These are the activations of a small neural network, seen along a few directions. Each row is one input.
Each table varies a few parts of the input and shows all the possible inputs, shuffled.
Descriptions start from the smaller parts, as in this example, which fits no table here: line(6) and (point or ring(11) or (values(3) and ring(8))).
Shared parts are said once, and a part with two or three values counts as separate values.
In the rows, 128 means zero.

Other details of the inputs vary at random and push rows far along two fixed directions, the same in every table; ignore that.

Rows:
R1: [117 124 114  67 119 133 181 102 127 122 109  62 140]
R2: [102 106  99  87  99 146 169 109 122 100 105  79 165]
R3: [146  91 126 163 151 105  91 126 184 145 101 183 128]
R4: [198  77 137 126 134 132 105 163 156 107 121 183  79]
R5: [131 132  99  77 113 135 185  90  95 126 101  81 134]
R6: [111 121  91  75 108 157 168 106 110 102 105  98 166]
R7: [122 139  90  70 112 143 175 111 138 128 134  54 130]
R8: [148 104 113 184 162 105  70 157 192 138  88 173 112]
R9: [169 141 105 149 146 111 111 111 168 164 123 162  90]
R10: [173  71 131 130 126 124  97 160 163  96 122 170  73]
R11: [157 120 102 172 150 113  88 157 169 144  84 181 114]
R12: [ 53 209 178 218 142 119  86 132  97 170 159 138 183]
R13: [193  91 138 131 132 124 109 166 133 117 131 180  97]
R14: [170  67 122 134 148 112  94 161 157  96 128 179  74]
R15: [113 108 115  85 110 138 151 144  64  78 154  90 124]
R16: [168 116 109 170 153 117  78 154 196 128  80 182 110]
R17: [103 121  90 105 100 151 153 133 122  89  94  55 154]
R18: [131 149  84  71 115 155 172 100 121 123 130  68 127]
R19: [114 115 111  69 128 138 176  98 112 129 107  65 138]
R20: [154 109 112 150 139 107 106 125 163 147  97 193 129]
R21: [127  96 132  83  92 166 173 141  92  82 143  86 118]
R22: [115 100  86  88 116 148 159 102  93 113 113  85 174]
R23: [ 73 219 198 168 134 113 128  91 114 175 158 138 159]
R24: [ 71 224 178 191 139 112 105  95 104 200 191 121 152]
R25: [ 73 206 201 182 143 106 118  86  96 188 165 127 165]
R26: [188  72 129 143 154 111 111 165 144 105 140 182  86]
R27: [177 100 133 128 125 115  93 166 128 114 130 177  93]
R28: [126  89 119  80 113 160 178 141  82  78 146  88 120]
R29: [ 62 201 209 162  97 132 101 139  70 135 192 139 150]
R30: [ 57 224 187 182 137 113 109 106 125 201 190 119 153]
Description of these inputs: ring(5) and (values(2) or line(4)).
The inputs of R11 and R8 match in every part but the ring(5) part. If R9 is changed in the same way as R11 into R8, which row does it become? -> R30
Which other rows does R3 become when the ring(5) part takes its other values? List them by row number. -> R2, R6, R20, R22
Start at R1 and move only the ring(5) part, one step at a time. The first step leads to R19. Which rows follow, in order? -> R25, R5, R23

Rows:
R31: [134  75  97  76  96 161 191 120  71 101  65 110 185]
R32: [114  95 123  84 115 159 152 174  89  58 151  50 129]
R33: [194  80  85 160 158 127  86 186 165 121  45 198 130]
R34: [106 102  67  40 119 124 179  74 119 108  85  65 162]
R35: [168 213 180 237 159 101  71 142 145 177 150 220  92]
R36: [193  87 109 103 143 107 119 118 235 139 107 163  84]
R37: [ 49 206 183 157  96 138 125 160  63 111 200 120 131]
R38: [170  89  60 144 168  97  61 132 218 140  63 160  93]
R39: [187  36 153 129 137 103 101 150 142 100 116 169  84]
R40: [174  45  87 143 186  79 121 104 193 134  35 170 122]
R41: [ 50 180 219 135  94 137 140 122  55 124 197 145 139]
R42: [138  62  52  77 134 151 170  89  58 118 175 105 161]
R43: [ 62 224 152 154  80 149 108 138  69 144 147 129 197]
R44: [155 111  84  37 145 127 213  86 100 144 110  46 119]
R45: [ 27 196 166 199 111 156 132 130 121 139 138  82 195]
R46: [156 108  98  29 118 158 222 103 135 122 126  53 120]
R47: [237  95 116 120 160 117 137 115 157 134  92 201  71]
R48: [ 53 165 232 138 105 149 139 126  69 119 196 126 146]
R49: [202  73  99 113 125 116  98 131 177 127  68 225 113]
R50: [ 56 179 196 172 107 118 115 167  54 116 190  88 157]
R51: [ 33 178 197 175 114 135 163  93 126 142 147 112 207]
R52: [125  60 152  66 109 159 163 129  88  71 145  71 132]
R53: [114 158 203 210 153 105  60 191 159 125 179 202  94]
R54: [118 107  95  81  90 144 158 168  60  69 140  76 114]
R55: [ 26 199 154 192 147 125 114 104  85 160 110  77 200]
R56: [ 93 185 164 234 127 104  49 144 224 173 144 192 127]
R57: [197  87  96 100 172  78 103 100 205 153  91 162  85]
R58: [127 125  65  64  88 172 166 123 147 105 123  34 114]
R59: [108  98  83  45  91 153 191  92 159  87 106  69 154]
R60: [230  86 101 107 138 116 105 121 173 129  82 212  85]
R61: [153 209 170 225 134  99  38 151 157 175 145 225 112]
R62: [187  47 135 117 126 106 108 147 138 100 115 196  71]
R63: [136 197 187 222 156 109  82 149 200 206 173 171  85]
R64: [135  92  27  96 140 162 150 127  62 109 171  84 156]
R65: [126 132  57  67 120 143 141  97 112 127 109  35 111]
R66: [ 73 228 161 160 145 123 136 103  76 202 170  65 131]
What do these inputs look like to the network? -> values(2) and (point or ring(5) or (values(3) and line(4)))
The inputs of R60 and R61 match in every part but the values(2) part. If R51 is changed in the same way as R60 into R61, which row does it become? -> R45
Start at R50 and move only the ring(5) part, one step at a time. The first step leads to R32. Which rows follow, in order? -> R53, R37, R54
Start at R40 and move only the line(4) part, one step at a time. The first step leads to R34. Which rows follow, in order? -> R57, R44
Which other rows does R56 become when the values(3) part takes its other values? List them by row number. -> R38, R43

Rows:
R67: [112 169 185 102 123 135 166 127 116 138 161 114 116]
R68: [207  71  59 130 154 124  93 161 191 116 114 151  62]
R69: [115 176 147 130  96 154 144 123 102 120 161 129 129]
R70: [133 146 161 157 108 132  81 150 141 131 145 187 131]
R71: [117  88  84  69 112 156 172 119 115  97 139  42 110]
R72: [100 142 161 177 143 107 104 103 173 165 121 159 174]
R73: [129 163 160 146 160  97 110  86 165 180 121 141 116]
R74: [131  96 115  51  95 159 196 118 119  84 135  84 112]
R75: [117 175 121 167 139 105 106 104 163 174 128 170 133]
R76: [143 185 129 151 149  91  99 103 152 182 118 160 114]
R77: [130 140 165 176 112 130  83 158 114 122 110 187 125]
R78: [188  39 123 114 126 110 112 167 173  79  66 181  83]
R79: [109 145 130 194 149 121  76 171 121 120 128 153 132]
R80: [123 183 127 140 121 125 134 139  99 154 164  79 119]
R81: [ 82 155 116 142 120 146 104 150 105 117 165 102 152]
R82: [ 75 134 145 139 124 130 119 135 120 113 165  93 153]
R83: [181  56 100 145 159 114 118 131 186 119  44 161 132]
R84: [146  61 115  57 133 126 189  97  50 103 153 107 137]
R85: [164  72  84  56 129 150 177 103  31 107 143 111 134]
R86: [120 101  75  57 114 151 194  72 132 112 100  54 142]
R87: [ 87 159 120 155 123 141 135 128  93 142  92 123 188]
R88: [104 156 160 129 135 131 139 123 112 163 159  71 110]
R89: [252  87  92 101 145 124 117 154 187 112  92 174  52]
R90: [ 72 135 151 157 134 123 127 151  97  99 135  93 149]
R91: [ 87 134 177 115  88 133 136 132 116 111 156 128 153]
R92: [106 157 124 170 135 114 100 123 155 169 114 173 171]
What do these inputs look like to the network? -> values(2) and (point or (values(3) and line(4)))
The inputs of R90 and R79 match in every part but the values(2) part. If R71 is changed in the same way as R90 into R79, which row does it become? -> R68
Which other rows does R87 become when the values(2) part takes its other values? List them by row number. -> R83
